These are the activations of a small neural network, seen along a few directions. Each row is one input.
Each table varies a few parts of the input and shows all the possible inputs, shuffled.
Descriptions start from the smaller parts, as in this example, which fits no table here: one of 8 places around a ring, together with either a single point or one of 9 places around a ring or (one of 2 separate values, together with one of 6 places along a line).
Shared parts are said once, and a part with two or three values counts as separate values.
In the rows, zero is written as 128.

Other details of the inputs shift rows strongly along two fixed directions, in all tables alike. That doesn't count.

Rows:
x1: [159 123 132 102 127 124 118 130 104 119 118 131 120 132 114]
x2: [159 144 134 114 147 128 142 103 120 121 133 147 103 113 129]
x3: [153 129 127 102 127 141 117 107 103 120 122 124 110 119 132]
x4: [161 128 139 117 118 149 137 118 112 130 127 135 113 114 129]
x5: [157 128 141  94 128 131 122 128 111 135 114 134 123 128 111]
x6: [ 70 137 103 157 131 156 143 152 163 126 131 135 125 142 141]
x7: [163 129 144 105 121 132 131 136 116 138 118 141 127 127 113]
x8: [ 69 130  98 143 140 134 128 167 156 111 124 132 133 159 130]
x9: [ 82 126 108 158 131 137 145 173 162 116 128 138 136 153 126]
x10: [ 73 133 109 150 134 140 140 170 164 128 124 140 138 155 125]
x11: [162 126 136 117 118 146 136 116 112 123 127 132 111 116 128]
x12: [ 68 129 102 142 140 137 130 166 160 117 123 134 134 157 126]
x13: [166 124 146 110 121 130 132 135 113 133 120 139 127 125 113]
x14: [103 107 148 187 114  37  83  61 124 161 166  53 192  94 164]
x15: [151 129 129 101 128 146 120 109 108 125 121 128 108 119 128]
x16: [ 66 135 100 152 136 156 141 150 161 122 129 131 123 141 140]
x17: [112 116 157 181 107  58 100  74 133 175 163  71 188  92 159]
x18: [164 140 141 105 149 111 138 122 121 124 126 153 115 126 113]
x19: [160 126 130 115 120 142 130 112 107 117 126 129 110 117 128]
x20: [163 122 136 108 123 125 125 131 109 119 119 134 123 129 113]
Description of these inputs: one of 2 separate values, together with either a single point or one of 9 places around a ring.
- Changing only the choice among 2 separate values turns x14 into x1. The same change can be made to x4. Which row results? => x13

Rows:
x21: [114 152  96 108 146 185 165 207 152  87 110 196  91 170 112]
x22: [120 131  95 118 136 187 172 202 154  86  99 180  98 170  98]
x23: [ 94  97 151 172 109  48  92 105 132 156 148  72 194 120 131]
x24: [105 140 111 120 142 221 187 174 167 113 113 178  79 139 113]
x25: [206 139 164  67 131 113 105 103  81 150 108 139 123 120 110]
x26: [ 53 108 121 199 122  82 121 156 173 133 142  97 176 145 130]
x27: [ 98 147  92  89 151 193 149 200 147 106  94 175  91 174 105]
x28: [199 117 157  59 121 124 105 111  75 141 105 123 125 114  96]
x29: [193 119 137  66 121 139  96  69  73 115 118 109  95 105 127]
x30: [ 93 135  83 108 113 238 149 173 141 101 102 153  77 151 136]
x31: [103 134 150 196 103  65 108  68 137 183 170  77 185  87 172]
x32: [234 132 172  66 123  94  99  90  72 155 123 141 125 107 111]
x33: [181 119 139 124 130 102 110  71  84 115 145 106 121  99 143]
x34: [244 120 176  75 112  94 119  98  71 136 125 128 127 105 107]
x35: [ 52 121 108 219 111 119 132 134 162 135 159  94 162 123 175]
x36: [ 44 143  99 200 146  85 129 109 170 131 162 107 151 125 165]
x37: [ 42 121 123 191 159  88 138 105 187 133 154 103 157 120 145]
- What is each input in this table made of? => either (one of 2 separate values, together with one of 4 places along a line) or one of 9 places around a ring
- List by row number the other inputs of the same sort as x30. => x24, x29, x31, x33, x35, x36, x37

Rows:
x38: [143 119 167 159 129  22 106  76 130 160 153  92 183 102 126]
x39: [ 91 121 121 173 116  76 105 107 134 138 148  90 164 123 143]
x40: [208 127 155  61 130 144 113  88  78 134 114 131  98 102 120]
x41: [182 136 138 107 138 151 150 131 111 109 128 162  97 121 126]
x42: [156 139 125  88 136 159 127 117 110 125 114 143  95 123 127]
x43: [109 138  88 121 129 197 155 163 138  89 111 154  85 149 130]
x44: [105 124 108 101 134 177 153 212 153 101  94 169 110 175  89]
x45: [ 62 131 110 174 110 155 147 159 171 143 131 127 142 141 136]
x46: [ 66 137 107 155 133 121 130 183 164 138 127 138 157 164 127]
x47: [133 105 169 164  95  79 102  82 122 183 147  73 183  92 142]
x48: [157 130 127  90 133 171 130 119 110 117 118 141  94 119 127]
x49: [212 115 153  66 123 133 111 100  71 119 107 129 105 113 101]
x50: [ 95 119 120 172 115  88 110 107 133 134 149  88 158 122 149]
x51: [ 99 150  93 103 147 186 148 165 143 103 107 167  83 156 122]
x52: [131 110 152 154 116  51  85  74 111 154 144  73 177 104 137]
x53: [ 88 115 120 179 118  88 109 110 138 133 149  84 162 122 152]
x54: [107 136 106 115 159 166 173 192 163  87 109 182  95 163  97]
x55: [ 56 137  99 154 142 130 129 151 162 119 129 128 133 154 133]
x56: [152 132 129  84 140 156 126 124 109 120 111 143  96 130 119]
x57: [223 130 168  89 122 148 148  81  90 140 123 144  93  88 114]
x58: [220 125 164  59 110 116 115 122  83 140 100 141 120 125  82]
x59: [ 61 133  92 167 131 154 138 143 164 114 137 123 127 140 152]
x60: [ 64 125  92 168 131 132 131 155 156 109 132 121 135 150 137]
x61: [ 95 129 139 176 137  48 124 112 161 144 151 109 173 124 128]
x62: [ 95 126 122 174 111  91 112  96 136 139 151  86 158 114 157]
x63: [206 126 156  59 129 145 113  90  77 135 114 132  99 101 120]
x64: [113 142  88 117 126 194 156 159 135  91 112 156  83 149 129]
x65: [157 143 123  86 134 159 128 115 108 126 115 147  93 124 126]
x66: [ 49 131  93 164 141 154 137 147 171 118 138 127 128 143 150]
x67: [ 60 133 106 160 135 122 129 186 168 136 127 134 160 163 130]
x68: [228 123 175  98 123 100 121  78  77 138 140 130 123  88 129]
x69: [165 122 144 100 108 177 142 138 113 137 110 139 109 120 113]
x70: [ 83 115 119 177 119 103 117 110 144 131 148  87 157 121 157]
x71: [206 123 165  76 124 101  96  73  73 143 117 111 123 101 115]
x72: [ 65 145 106 172 159 110 147 161 176 124 142 145 145 149 138]
x73: [104 125  90 113 136 189 151 182 136  84 108 159  90 159 114]
x74: [104 128  89 118 137 186 150 177 137  86 109 159  89 162 115]
x75: [168 119 124  96 123 161 130 131  98 103 116 133  97 128 119]
x76: [139 107 161 162 102  63  91  99 114 165 152  82 187 108 150]
x77: [220 123 165  58 121 126 111 127  75 146 105 143 124 124  98]
x78: [145 128 170 175 110  59 119  49 126 178 165  85 168  75 149]
x79: [151 119 162 157  96  53  88  87 107 171 154  82 186 103 149]
x80: [218 124 165  79  98 158 128 102  81 152 108 133 107  99 109]
x81: [ 88 126 120 172 117 100 113  96 143 141 152  92 157 114 160]
x82: [153 131 131  82 141 158 126 127 109 118 110 142  97 128 119]
x83: [133 101 174 163  93  75 100  81 120 184 149  69 188  87 143]
x84: [107 136 118 147 139 175 174 147 159 116 130 155 101 126 128]
x85: [119 143  99 118 121 189 152 190 137 105 112 171  99 163 123]
x86: [216 113 150  72 113 142 116 100  67 116 115 123 101 107 115]
x87: [141 121 171 180 115  60 119  53 130 176 163  81 172  74 151]
x88: [161 127 126  94 126 173 134 119 108 111 119 137  95 120 128]
x89: [105 129  87 120 135 194 154 176 137  84 112 155  85 160 122]
x90: [165 118 124  93 126 154 127 133  98 105 112 137 100 130 112]
x91: [174 137 141  88 153 137 146 140 113 119 119 166 106 129 110]
x92: [167 117 142  80 124 141 129 164 115 122  98 148 121 146  86]
x93: [102 135  90 110 137 214 160 171 144  87 112 162  80 150 129]
x94: [ 90 118 120 173 117  79 105 109 135 136 147  91 164 124 143]
x95: [ 50 130  94 157 141 163 140 155 169 113 135 131 124 142 148]
x96: [112 142 106 121 156 155 168 179 161  94 111 178  98 160 100]
x97: [115 140  90 119 127 180 149 163 130  92 116 153  87 153 122]
x98: [104 132  89 119 133 203 158 171 141  84 112 154  85 152 129]
x99: [ 50 138  98 158 146 134 130 149 167 123 130 126 133 147 144]
x100: [176 128 142  90 147 131 149 141 122 108 112 161 103 133  93]
x101: [225 117 164  71 105 141 115 120  70 134 114 137 117 112 115]
x102: [ 57 139 105 170 163 119 152 173 181 117 141 148 143 154 136]
x103: [ 56 146  97 152 142 133 131 146 163 125 132 130 128 148 142]
x104: [ 88 115 138 163 116  64 108 139 155 154 134 100 187 141 119]
x105: [205 125 159  56 131 138 112  94  76 132 110 132 101 105 114]
x106: [ 65 123 105 171 123 143 135 184 164 120 136 131 149 157 144]
x107: [134 122 154 153 113  61  86  50 113 170 158  73 171  85 158]
x108: [155 133 127  86 139 162 128 120 110 123 115 143  95 126 126]
x109: [207 120 159  57 129 134 111  98  74 127 108 131 104 111 105]
x110: [ 59 132 111 183 139 155 171 152 184 124 143 139 127 130 142]
x111: [138 116 154 150 112  44  84  66 106 159 148  74 177 101 135]
x112: [ 77 111 123 172 129  83 106 117 144 134 142  91 167 131 138]
x113: [ 78 126 122 174 127  97 108  98 150 148 152  92 160 113 160]
x114: [ 84 112 138 167 118  66 107 142 158 153 134  96 189 140 121]
x115: [ 67 136 103 187 146 131 155 160 175 111 151 145 134 146 152]
x116: [168 142 120  90 120 171 136 113 104 114 119 145  87 121 127]
x117: [105 131  89 114 132 208 161 175 140  82 110 158  81 152 127]
x118: [ 90 129 136 163 121  66 103 136 145 165 143 102 187 136 136]
x119: [132 122 159 145 119  42  82  62 110 167 150  73 176 100 140]
x120: [ 77 108 126 169 128  84 106 119 143 133 142  89 170 128 138]
x121: [145 112 162 163  99  56  87  91 111 169 153  79 189 103 151]
x122: [112 157 100 118 160 161 166 178 153 103 118 187  96 159 116]
x123: [ 56 126 106 152 137 135 135 199 169 129 124 139 155 166 126]
x124: [226 124 167  70 139 109 133 105  91 124 112 150 106 113  90]
x125: [223 139 164  89 118 146 149  78  90 142 123 148  92  87 114]
x126: [ 65 136 109 172 110 154 147 158 169 143 132 128 140 141 136]
x127: [103 154  94 106 143 185 147 155 142 109 115 163  84 149 129]
x128: [212 127 148  68 118 129 112  94  70 124 108 134 103 114 102]
x129: [ 99 129 143 207 124  43 113  86 149 156 176  91 186 104 167]
x130: [231 145 157  87 124 126 135  92  80 126 131 155  96 102 123]
x131: [224 148 159  70 139 111 131 100  83 136 122 158 105 110 107]
x132: [ 94 136  97 108 150 183 147 173 145  96 106 161  91 164 114]
x133: [ 75 116 129 161 137  87 105 117 147 139 142  92 164 129 140]
x134: [ 62 144  94 158 134 147 135 137 163 124 139 130 124 139 149]
x135: [161 128 124  95 125 172 134 117 108 112 118 138  94 122 129]
x136: [232 138 159  88 127 129 135  94  81 125 128 152  98 101 123]
x137: [132 100 167 147 111  43  90 109 127 167 136  81 196 120 117]
x138: [ 57 126 106 156 139 130 132 195 170 130 126 136 158 166 127]
x139: [ 60 139 105 172 162 114 150 168 179 121 142 147 144 154 137]
- What is each input in this table made of? => one of 6 places along a line, together with either (one of 2 separate values, together with one of 4 places along a line) or one of 9 places around a ring
- Changing only the place on the line of 6 turns x117 into x64. The same change can be made to x91. Which row results? => x122
- Changing only the place on the line of 6 turns x136 into x68. The same change can be made to x99. Which row results? => x105
- Which other rows does x123 become when the place on the line of 4 takes its other values? List them by row number. => x44, x83, x101
- Start at x104 and move only the place on the line of 4, one step at a time. The first step leads to x46. Which rows follow, in order? => x85, x45
- Start at x39 and move only the place on the line of 6, one step at a time. The first step leads to x94. Which rows follow, in order? => x60, x74, x90, x73
- Which other rows does x104 become when the choice among 2 separate values takes its other values? List them by row number. => x38
- Which other rows does x76 become when the choice among 2 separate values takes its other values? List them by row number. => x115
- Which other rows does x132 become when the place on the ring of 9 takes its other values? List them by row number. => x56, x66, x70, x74, x89, x108, x112, x135
